A small network was shown many inputs. Here are its activations along a few directions, one row for each input.
In each table, some parts of the input vary, and every possible input appears once, in random order.
A made-up example of a description, with smaller parts first: ring(8) and (point or line(11) or (values(3) and line(4))).
Shared parts are said once, and a part with two or three values counts as separate values.

Rows:
r1: [-36 -14  20  -1  -9 -16 -10 -25 -12  -9   9  -2  16  -2  -2 -15  -1  -8]
r2: [ -6  -8  -3 -15  13 -15 -16  -3  -6   1  16  -8  -1 -30 -21  -9  28 -10]
r3: [-18   3   6 -16 -23 -14   3   1 -15  26  -6  26  12  -8   2 -43   3 -15]
r4: [-13 -11  -8 -23  -2 -23  -9 -30  -9   6  14   3  -5 -21  -3 -18  20   1]
r5: [-32  -7  19   8   4 -11 -26   1  -7 -10  13 -14  14  -5 -16   0   8 -18]
r6: [-40  -5   7 -11 -25 -25 -10  -4 -28  15   6   3  11  -4  -4  -5 -14  -5]
r7: [ 54  30 -23  43  -3  35  42  32  26 -42 -34 -27 -40  47  50  75 -61  68]
r8: [-14   6  17   0   3  -3 -18  11   8   4   4  11   8  -8  -8 -31  25 -26]
r9: [ 77  41 -26  40   2  49  50  33  41 -17 -38  -6 -35  52  58  38 -44  62]
r10: [ 75  29 -48  19  16  32  49  24  30 -16 -18 -26 -50  36  44  64 -46  83]
r11: [-16  -6  20  -7  -7  -4   1 -20   1   1  -3  22  17  -7   4 -52  17 -18]
r12: [-12 -14 -20 -26 -13 -24   0 -20 -31  25   3   6   4 -27 -10 -20   9   2]
r13: [ -1 -14  15   4  15  16 -15  -4   6   7  -1  16  24  -1 -24 -17  26 -49]
r14: [-20 -18  21   6  11   5 -23  -1  -6  -6  12  -4  23  -1 -32  19   8 -39]
r15: [  0 -11   2 -23  19  -3 -17   3   1  14  22   0   3 -21 -37  14  23 -26]
Question: What is each input in this table made of?
Answer: values(3) and (point or line(4))
Question: The inputs of r15 and r14 match in every part but the values(3) part. If r2 is changed in the same way as r15 into r14, which row does it become?
Answer: r5
Question: List by row number the other rows that have the values(3) part in common with r13.
Answer: r3, r8, r9, r11

Rows:
r16: [-58 -24  -1 -28 -10 -50 -33 -32 -37   7   9  -1  12 -30 -13 -46  16  -3]
r17: [-51 -31   8 -28   0 -34 -16 -26 -56  20  16 -15  22 -46 -45 -44  24 -23]
r18: [-15 -19   9 -46  -3   4 -18  -5  -8  45  -7  20  26 -47 -59 -37  64 -67]
r19: [ 13   6   6  36   2  19   4  33  32 -35  -2 -20   9  32  -2  41 -18   6]
r20: [ 37 -23  -9   0  38  36   4 -32  27   4   9  -6  17  14 -14  15  20 -10]
r21: [ 43  26 -22 -10  -1  32  28  20  13  14 -15  32 -23  20  41 -16 -25  43]
r22: [ 15  23   3  37  -7  26  28  23   8 -30 -34  11   1  28  27  20 -34   9]
r23: [ 16 -11 -31  -5   8 -11  14   5   4 -27  10 -40  -9  -9  -6  43 -11  37]
r24: [-61   0  40   5  -7 -27 -37  -2 -10  -9  -4  12  30   9  -7 -46   6 -42]
r25: [-61 -15  -1 -28 -25 -58 -32 -43 -21  -3  16  10  -9 -21  13 -33  25  -9]
r26: [ 11  14 -15 -14 -29 -19  37   8 -15  24 -23  -9 -34  -6  41  26 -45  64]
r27: [ 12  35  12  28 -41  11  30  35  14  10 -24   5 -15  46  41  19 -60  31]
r28: [-18 -12  -4 -10  21 -21 -25 -14 -17  34   6   7  24 -17 -28 -66  50 -52]
r29: [ 49   6 -11  10   7  26  46  14  26   1  -4  10 -13   5  23 -10   0  27]
r30: [  3 -15  23  26  21  31   0 -15  11 -26   5 -12  28  36 -14  45 -12 -25]
r31: [ 14  14 -25 -18 -15  -2  29   4 -29  -6  -8  12 -35   2  35  15 -47  61]
r32: [-37 -19  33 -11 -18  -9 -33  13 -24  16   7  25  43 -25 -49   3  27 -85]
r33: [ 62  13 -24  14   8  31   6   2  27   3 -11  -2  -9   5  10   3   5  24]
r34: [  5 -33 -13  -7  23   4   6 -47 -16 -12  20 -24   5   0 -22  47  -2  11]
r35: [-41 -13  41  16  -2 -19 -31   2 -29   9  22  10  44  -5 -30 -34  12 -62]
r36: [-25  -2  20 -27  -6 -26 -28 -26  21  20  37  34   7 -10  12 -58  37 -30]
r37: [  1  -1 -33   3  26  -1 -12   6  -1 -17   6 -39 -30 -19  -6  49 -10  30]
r38: [  7  31  14  17 -19  25  33  39   0 -20 -23  20 -15  43  34  17 -39  23]
r39: [-57   4  54   1 -23 -32 -35 -12   7 -13  29  31  15  12  13 -28   6 -45]
r40: [-30   2  32 -32   2 -12 -16 -21   7  29  10  11  23 -20 -22 -78  38 -24]
r41: [ 27  23 -26   9  42  28  -5  19  39   7   7 -25 -17   1  -1  24  15   8]
r42: [-43 -40 -19 -40 -14 -36 -35 -19 -52  24  -5  13   7 -52 -55  -2  42 -50]
r43: [ 41  34 -15  -8  -9  10  40  23  27  33 -17   9 -34  29  38  -9 -37  40]
r44: [ 14   4 -23  11  -8   1  40 -14  -8 -13 -11  -6 -30 -10   8  17 -23  46]
r45: [ 32   8  17  36  -6  30  12  21   5 -37 -18 -20   0  22  29  31 -13  -6]
r46: [ 53   6 -18  15  30  18   4  11  40  -6   1 -15 -15   1   6  17  15  16]
r47: [  8   7   6  41  20  28 -14  41  27 -30   0 -18  -4  24   0  40  -9  13]
r48: [ 33   1 -26   6  -5  -3   6 -13 -15 -18  -4 -21 -20 -13   4  34 -18  41]
Question: The inputs of r19 and r46 match in every part but one. If r27 is changed in the same way as r19 into r46, which row does it become?
Answer: r43
Question: What is each input in this table made of?
Answer: values(3) and (point or line(4) or line(6))
Question: Change only the line(4) part in r40. List by row number the other rows that result.
Answer: r18, r28, r36
Question: Start at r25 and move only the line(4) part, one step at a time. The first step leads to r16. Which rows follow, in order?
Answer: r17, r42
Question: Change only the values(3) part in r29. List by row number the other rows that result.
Answer: r22, r44

Rows:
r49: [-20  19  14 -36 -41 -19   9  13 -10  47  -7  44   6 -14   6 -57   3 -14]
r50: [-58 -23   7 -54 -32 -61 -22 -26 -50  22  22   1   8 -60 -33 -18  14 -17]
r51: [-10  23  20 -17  -6   1 -18  -7  37  26   3  21   2   4  12 -64  36 -18]
r52: [-13  21   8  18 -41  -7  23  23 -14 -13 -22  -3  -9  23  34  23 -56  33]
r53: [-37 -49   8 -16  27  -2 -43 -36 -23  12  21 -19  41 -30 -71   9  40 -58]
r54: [  0   9  37  39   7  32  -3  40  22 -44  -7  -3   0  32  -3  57 -25 -19]
r55: [  5  -5  34  -1   1  26 -19  -5  15  16   4  42  29  -5 -22 -26  45 -70]
r56: [ 78  -5 -41  32  38  41  22  11  12 -13  -9 -12 -15  24   4  63 -12  14]
r57: [ 55  26 -41  -8 -21  -5  47  20 -12   2 -12  -4 -43 -11  37  34 -33  71]
r58: [ -2  19   9  53   1   9  -1  15  15 -36  -9 -22  -3  42  38   5 -25  24]
r59: [ 60  10 -49  13  37  21  37   1  27 -13  -5 -24 -34  23  33  15 -17  71]
r60: [-57 -45  -6 -23  29 -37 -31 -48 -19  -5  22 -22  18 -27 -36 -41  30 -17]
Question: The inputs of r51 and r49 match in every part but one. If r58 is changed in the same way as r51 into r49, which row does it become?
Answer: r52
Question: What is each input in this table made of?
Answer: values(3) and line(4)
Question: Change only the line(4) part in r56. List by row number the other rows that result.
Answer: r53, r54, r55
